Each row below holds a small network's activations on one record, seen along a few directions.
Each row is followed by the record's values for the fields Sev, Ribo, Nakod, Zibuz, Zarel, Tozik.
Other fields move the rows too, some of them a lot.
In the rows, zero is written as 500.
Strong random noise was added to every row along 22 fixed directions; ignore it. To show where, here is one row again and again, with new noise each time:
[590 467 375 514 547 493 465 554 868 592 362 269 395 632 477 459 493 320
 344 437 575 424 434 463 511 565 414 457 323 502 644 601 372 617 545 348
 628 586 375]
[445 460 586 273 511 432 703 713 609 416 524 615 394 335 359 367 715 348
 634 515 670 362 559 564 566 612 370 449 582 519 291 435 579 333 562 566
 462 509 281]
[450 630 411 572 379 638 304 439 398 538 407 428 451 555 647 494 543 502
 474 658 644 594 585 463 413 426 407 392 365 560 608 396 360 640 413 436
 408 413 446]
[371 621 442 419 530 625 527 361 700 397 575 420 596 479 524 647 643 566
 611 730 436 497 617 496 460 469 585 519 582 436 478 407 590 344 331 338
 579 623 559]
[510 675 501 640 611 274 570 623 537 599 484 484 405 404 420 404 660 480
 546 220 469 479 493 517 435 376 476 401 545 478 532 483 557 475 507 594
 349 504 298]
[538 642 762 460 465 294 580 360 494 604 476 600 370 285 454 716 503 471
 530 568 401 510 683 632 742 618 418 474 410 553 600 478 489 362 526 293
 661 649 397]
[481 658 437 580 534 462 456 605 519 600 369 415 266 444 641 429 527 569
 636 534 611 477 649 475 496 542 373 322 499 390 471 473 718 458 433 646
 341 500 601]
[552 328 507 533 567 586 621 781 448 329 664 380 378 458 478 403 618 393
 568 568 571 449 430 440 677 449 542 407 431 640 431 392 416 424 454 656
 466 455 755]
[701 501 400 810 366 602 404 456 441 463 447 554 595 453 507 622 394 375
 398 547 428 774 693 427 585 798 477 358 387 483 644 710 515 502 465 708
 401 563 825]
[573 494 714 324 712 277 700 587 745 566 473 517 468 468 551 632 699 603
 573 532 449 371 545 654 448 330 500 787 478 636 556 659 497 501 567 628
 677 509 586]
[745 477 495 360 436 542 567 631 387 618 402 570 501 449 508 284 662 422
 658 475 579 717 598 516 690 863 371 304 328 502 550 664 503 546 519 600
 490 542 683]
[405 289 787 247 552 297 672 491 518 326 735 668 764 400 605 536 449 518
 707 633 355 576 445 711 571 592 368 420 396 414 323 772 335 581 678 641
 717 517 508]
[544 601 591 557 479 367 508 509 541 746 331 555 410 527 512 557 450 555
 518 482 348 315 436 433 503 465 573 365 527 533 355 783 672 353 528 726
 347 452 411]
[549 537 492 545 507 551 631 325 627 357 481 406 563 494 545 638 322 714
 484 633 547 643 852 688 421 538 367 723 422 422 490 367 494 686 517 250
 676 593 631]
[606 658 464 675 537 513 467 573 646 603 418 502 594 574 354 486 676 539
 455 385 458 495 572 571 408 273 466 443 582 232 504 445 511 354 617 208
 501 566 352]
[597 624 484 554 526 485 616 330 713 527 504 312 528 575 323 420 607 510
 571 498 584 630 606 722 550 554 386 445 463 432 448 603 347 545 593 385
 631 602 496]
[479 393 534 307 454 649 588 545 706 374 546 577 515 378 433 664 594 455
 559 712 512 502 693 519 549 673 539 589 574 527 429 448 658 334 336 389
 579 652 626]
[473 778 332 715 612 576 539 452 787 547 555 308 341 566 534 495 538 502
 510 766 619 423 498 678 419 282 486 506 434 509 368 387 312 561 418 348
 761 623 444]
[549 548 450 514 501 539 524 481 462 604 338 482 597 598 713 470 659 541
 538 571 416 443 515 326 503 500 465 343 436 449 506 690 585 338 587 762
 383 303 590]
[441 486 376 429 591 600 521 702 517 522 476 734 432 407 494 434 590 370
 325 548 541 404 292 542 344 568 605 724 605 579 375 597 531 454 391 756
 476 480 389]
[437 471 322 575 560 578 553 555 616 307 509 383 540 476 548 478 469 381
 539 640 531 328 462 513 458 376 300 373 503 434 342 451 432 530 520 501
 587 664 632]
[383 337 394 708 645 513 343 537 385 440 710 370 604 590 484 498 213 415
 496 617 593 692 428 451 262 539 598 451 470 479 510 485 392 462 495 709
 563 457 654]
[713 383 527 554 476 531 561 837 586 396 476 344 474 482 315 423 616 466
 566 528 551 507 446 525 454 461 451 504 426 705 410 516 307 553 534 471
 336 542 552]
[521 492 500 780 371 401 632 577 772 323 567 729 546 299 590 644 381 411
 465 437 443 552 826 644 480 480 241 315 448 339 337 550 568 724 499 547
 531 628 431]

[526 459 676 591 306 407 197 346 549 506 373 496 670 588 446 802 223 526
 374 458 237 475 446 466 511 430 504 406 461 406 654 792 456 634 587 323
 372 628 471]
Sev: p5 / Ribo: b5 / Nakod: d2 / Zibuz: m1 / Zarel: u2 / Tozik: e2
[474 590 595 548 475 285 537 432 588 275 533 427 601 490 550 602 420 481
 573 516 411 375 551 432 589 438 410 432 434 458 598 550 472 592 676 541
 451 525 462]
Sev: p5 / Ribo: b5 / Nakod: d2 / Zibuz: m1 / Zarel: u3 / Tozik: e2
[474 538 595 286 452 484 640 295 578 579 464 423 451 688 555 329 534 762
 553 365 615 521 619 565 530 452 525 562 464 461 448 494 567 698 556 447
 466 272 340]
Sev: p1 / Ribo: b1 / Nakod: d1 / Zibuz: m2 / Zarel: u1 / Tozik: e1
[360 674 355 584 607 498 731 307 592 426 548 447 373 565 771 490 391 624
 400 533 449 236 413 522 533 274 596 640 480 603 310 561 553 792 390 845
 596 388 542]
Sev: p5 / Ribo: b2 / Nakod: d1 / Zibuz: m2 / Zarel: u2 / Tozik: e2
[490 225 517 363 494 534 644 564 537 279 438 539 461 342 755 585 427 517
 412 506 312 290 426 523 663 471 221 537 452 497 431 541 511 610 526 475
 533 584 739]
Sev: p1 / Ribo: b1 / Nakod: d1 / Zibuz: m1 / Zarel: u3 / Tozik: e1
[604 530 659 521 378 359 610 561 600 655 445 491 328 465 588 539 510 504
 588 498 356 334 477 448 739 462 492 237 350 641 386 642 512 513 482 520
 467 472 383]
Sev: p1 / Ribo: b5 / Nakod: d1 / Zibuz: m1 / Zarel: u3 / Tozik: e1
[400 649 607 436 407 402 566 538 633 410 458 691 474 214 796 679 756 445
 571 716 290 254 458 596 622 325 206 365 472 477 416 484 406 488 478 336
 588 610 306]
Sev: p1 / Ribo: b5 / Nakod: d1 / Zibuz: m2 / Zarel: u3 / Tozik: e1
[527 684 527 599 570 551 499 409 601 570 671 544 767 478 653 718 893 556
 563 762 311 736 539 528 362 327 679 589 406 619 696 466 242 369 369 364
 728 451 463]
Sev: p1 / Ribo: b6 / Nakod: d1 / Zibuz: m2 / Zarel: u2 / Tozik: e2
[305 435 704 190 619 349 472 398 543 569 685 577 466 535 476 479 345 588
 657 585 678 633 537 726 414 564 549 636 512 450 480 530 505 606 499 500
 758 525 438]
Sev: p5 / Ribo: b1 / Nakod: d2 / Zibuz: m2 / Zarel: u1 / Tozik: e1
[509 444 432 414 520 510 445 494 381 542 480 643 542 540 791 384 315 477
 490 527 496 470 419 587 569 454 298 381 305 343 491 589 405 839 568 477
 763 593 633]
Sev: p5 / Ribo: b2 / Nakod: d1 / Zibuz: m1 / Zarel: u1 / Tozik: e1
[578 413 677 431 440 374 389 577 404 674 256 580 412 465 425 521 490 443
 391 324 460 395 412 523 593 508 337 423 478 477 546 659 456 431 683 446
 397 505 386]
Sev: p1 / Ribo: b2 / Nakod: d1 / Zibuz: m2 / Zarel: u1 / Tozik: e1
[602 528 318 568 424 597 492 556 655 440 446 495 591 622 218 432 517 289
 430 387 691 486 634 330 395 583 632 514 566 586 541 528 608 513 486 642
 363 522 457]
Sev: p1 / Ribo: b5 / Nakod: d1 / Zibuz: m2 / Zarel: u1 / Tozik: e1
[539 429 330 422 582 533 610 451 471 441 405 616 602 510 536 448 530 418
 310 369 662 505 582 546 272 434 344 857 481 630 647 368 403 744 563 515
 677 483 488]
Sev: p5 / Ribo: b1 / Nakod: d2 / Zibuz: m1 / Zarel: u3 / Tozik: e2
[577 574 443 728 605 343 431 681 478 439 415 437 391 323 588 478 571 334
 311 380 388 540 290 423 579 695 389 499 388 462 758 551 327 427 633 587
 376 495 411]
Sev: p1 / Ribo: b6 / Nakod: d1 / Zibuz: m2 / Zarel: u1 / Tozik: e2
[533 526 318 577 536 660 461 379 498 458 490 301 406 548 299 374 407 449
 389 504 597 629 358 633 547 741 533 605 536 512 455 545 357 572 452 474
 537 624 613]
Sev: p5 / Ribo: b2 / Nakod: d2 / Zibuz: m2 / Zarel: u3 / Tozik: e1
[651 376 496 543 465 556 484 592 569 582 485 616 480 379 532 494 550 500
 462 487 441 673 459 714 505 629 358 559 483 446 475 624 405 599 455 395
 618 649 648]
Sev: p5 / Ribo: b3 / Nakod: d1 / Zibuz: m1 / Zarel: u1 / Tozik: e2
[708 247 542 556 617 443 606 527 582 594 520 280 661 689 290 534 288 680
 682 527 522 662 590 529 215 530 608 637 502 700 365 657 484 474 572 641
 572 511 814]
Sev: p1 / Ribo: b4 / Nakod: d2 / Zibuz: m2 / Zarel: u3 / Tozik: e2
[551 490 596 479 463 564 364 431 387 643 536 350 448 549 457 507 418 647
 565 683 605 783 535 681 441 581 492 576 380 593 532 401 254 590 448 196
 636 500 490]
Sev: p5 / Ribo: b2 / Nakod: d1 / Zibuz: m1 / Zarel: u3 / Tozik: e1
[353 409 515 444 551 441 555 456 821 419 477 434 569 650 641 433 560 576
 497 344 598 473 667 525 476 474 329 398 530 116 461 603 662 520 688 607
 480 313 413]
Sev: p1 / Ribo: b2 / Nakod: d1 / Zibuz: m1 / Zarel: u1 / Tozik: e2
[475 337 587 528 668 361 353 472 346 649 525 561 458 522 569 473 241 546
 287 177 414 687 394 644 572 599 471 563 469 144 740 598 539 607 612 442
 666 510 600]
Sev: p5 / Ribo: b4 / Nakod: d2 / Zibuz: m2 / Zarel: u2 / Tozik: e1
[534 414 397 615 644 536 403 702 617 364 492 301 453 362 364 508 544 501
 407 338 340 580 335 565 511 655 440 562 640 237 600 486 546 337 460 290
 364 729 665]
Sev: p1 / Ribo: b5 / Nakod: d2 / Zibuz: m1 / Zarel: u3 / Tozik: e2
[657 455 577 352 393 580 636 634 391 309 560 521 575 485 396 423 335 521
 641 678 371 389 369 425 733 632 611 448 367 631 283 528 405 546 559 381
 494 640 601]
Sev: p5 / Ribo: b1 / Nakod: d2 / Zibuz: m2 / Zarel: u1 / Tozik: e1
[528 731 557 455 449 574 482 315 618 512 595 333 446 690 175 347 582 561
 711 608 603 420 369 716 739 389 618 349 609 406 285 588 370 488 553 324
 583 681 558]
Sev: p1 / Ribo: b5 / Nakod: d1 / Zibuz: m1 / Zarel: u3 / Tozik: e2
[596 615 464 655 625 499 552 380 425 730 620 440 514 540 520 565 464 645
 572 575 416 716 573 555 383 379 671 576 382 681 579 384 395 474 349 365
 746 561 615]
Sev: p5 / Ribo: b1 / Nakod: d2 / Zibuz: m1 / Zarel: u1 / Tozik: e2
[594 547 491 500 415 647 381 518 523 433 420 540 504 553 484 547 505 458
 495 656 642 567 693 476 617 642 467 507 484 350 613 480 570 439 568 444
 518 544 702]
Sev: p5 / Ribo: b4 / Nakod: d2 / Zibuz: m1 / Zarel: u2 / Tozik: e2
[594 527 311 540 508 674 639 492 218 436 479 549 745 471 475 410 628 582
 481 322 318 506 507 357 478 388 560 525 608 442 477 283 624 447 434 344
 418 528 613]
Sev: p5 / Ribo: b2 / Nakod: d1 / Zibuz: m2 / Zarel: u2 / Tozik: e2
[382 267 444 604 467 666 377 580 555 208 628 401 676 593 415 545 458 547
 280 440 513 658 467 465 294 480 599 692 609 377 528 416 443 534 502 467
 269 307 428]
Sev: p5 / Ribo: b2 / Nakod: d2 / Zibuz: m2 / Zarel: u3 / Tozik: e1
[538 547 525 711 539 372 478 563 386 561 472 626 560 490 536 511 340 555
 656 568 530 449 630 539 326 332 350 354 569 392 314 539 616 410 659 702
 470 524 645]
Sev: p1 / Ribo: b1 / Nakod: d1 / Zibuz: m2 / Zarel: u1 / Tozik: e2
[598 391 507 645 418 627 382 727 302 657 413 485 303 483 345 503 520 527
 340 554 623 585 451 443 295 498 621 683 560 785 464 322 426 325 414 468
 253 299 365]
Sev: p5 / Ribo: b6 / Nakod: d2 / Zibuz: m2 / Zarel: u3 / Tozik: e1

Here are new rows. What are their fields?
[594 451 557 387 373 534 377 701 408 541 358 415 399 540 528 429 343 708
 689 537 539 478 475 512 421 439 445 432 448 591 376 521 543 802 404 410
 286 583 620]
Sev: p5 / Ribo: b4 / Nakod: d2 / Zibuz: m2 / Zarel: u2 / Tozik: e2
[367 488 447 609 626 399 518 593 508 327 558 354 382 469 585 463 504 504
 437 324 573 374 463 497 430 190 390 553 491 504 584 229 417 690 515 483
 472 469 461]
Sev: p5 / Ribo: b2 / Nakod: d2 / Zibuz: m2 / Zarel: u1 / Tozik: e2
[614 363 474 477 572 647 681 790 600 429 613 605 422 460 500 517 520 477
 395 633 416 387 376 407 614 598 775 700 503 584 366 413 564 302 426 478
 612 477 567]
Sev: p1 / Ribo: b6 / Nakod: d1 / Zibuz: m2 / Zarel: u3 / Tozik: e2
[389 725 632 147 446 588 430 526 787 467 353 577 303 581 613 586 792 488
 475 783 705 246 635 402 709 564 625 675 509 412 646 455 700 317 528 468
 489 351 321]
Sev: p5 / Ribo: b2 / Nakod: d2 / Zibuz: m2 / Zarel: u1 / Tozik: e1
[548 578 498 487 492 632 634 395 363 589 459 337 454 477 441 553 544 744
 620 639 363 438 506 498 478 328 583 561 569 714 321 313 515 337 348 262
 477 551 600]
Sev: p5 / Ribo: b1 / Nakod: d2 / Zibuz: m2 / Zarel: u2 / Tozik: e1
[471 464 559 461 347 676 680 432 765 589 653 534 446 631 549 449 535 520
 598 762 614 477 601 632 632 468 549 281 395 492 100 503 411 504 452 383
 786 397 328]
Sev: p1 / Ribo: b5 / Nakod: d2 / Zibuz: m2 / Zarel: u1 / Tozik: e2
[517 360 734 523 452 511 402 532 479 588 531 611 556 545 505 644 474 697
 425 531 332 546 423 649 462 344 573 573 571 409 398 695 468 415 546 474
 443 390 534]
Sev: p1 / Ribo: b5 / Nakod: d1 / Zibuz: m1 / Zarel: u1 / Tozik: e1
[594 722 538 520 706 201 516 499 369 644 498 704 567 443 332 469 646 234
 591 375 705 466 645 582 438 331 379 560 506 523 774 410 442 441 715 580
 817 666 483]
Sev: p5 / Ribo: b5 / Nakod: d2 / Zibuz: m1 / Zarel: u1 / Tozik: e2
[582 656 502 540 528 575 459 409 561 747 406 496 473 644 602 547 542 694
 477 536 403 626 621 388 561 661 767 495 486 342 592 642 756 265 449 568
 460 356 586]
Sev: p1 / Ribo: b6 / Nakod: d1 / Zibuz: m2 / Zarel: u1 / Tozik: e1
[509 307 514 506 386 587 476 473 583 606 439 763 615 499 597 618 650 270
 435 540 530 460 626 513 531 431 295 301 500 422 454 608 487 379 562 559
 719 491 580]
Sev: p1 / Ribo: b2 / Nakod: d2 / Zibuz: m2 / Zarel: u3 / Tozik: e2
[597 411 312 502 393 744 507 474 648 448 382 372 710 618 451 535 585 415
 623 787 616 457 660 403 325 452 337 408 509 581 373 439 432 380 542 371
 586 581 648]
Sev: p5 / Ribo: b4 / Nakod: d2 / Zibuz: m1 / Zarel: u2 / Tozik: e1
[540 448 558 523 458 371 584 627 464 582 495 473 534 478 556 456 365 497
 616 412 328 388 463 337 575 480 479 166 363 477 362 482 550 455 550 389
 478 503 305]
Sev: p1 / Ribo: b5 / Nakod: d1 / Zibuz: m2 / Zarel: u1 / Tozik: e1
[482 542 529 610 478 465 341 651 607 563 273 288 142 524 634 505 371 539
 527 691 678 329 539 466 565 623 303 384 523 361 423 600 674 371 612 695
 280 402 605]
Sev: p5 / Ribo: b5 / Nakod: d1 / Zibuz: m1 / Zarel: u2 / Tozik: e2
[356 547 563 537 273 578 251 128 476 637 420 559 565 535 473 705 565 451
 442 676 530 587 504 601 330 371 397 407 550 715 485 667 266 482 432 525
 430 457 355]
Sev: p1 / Ribo: b1 / Nakod: d1 / Zibuz: m1 / Zarel: u1 / Tozik: e2
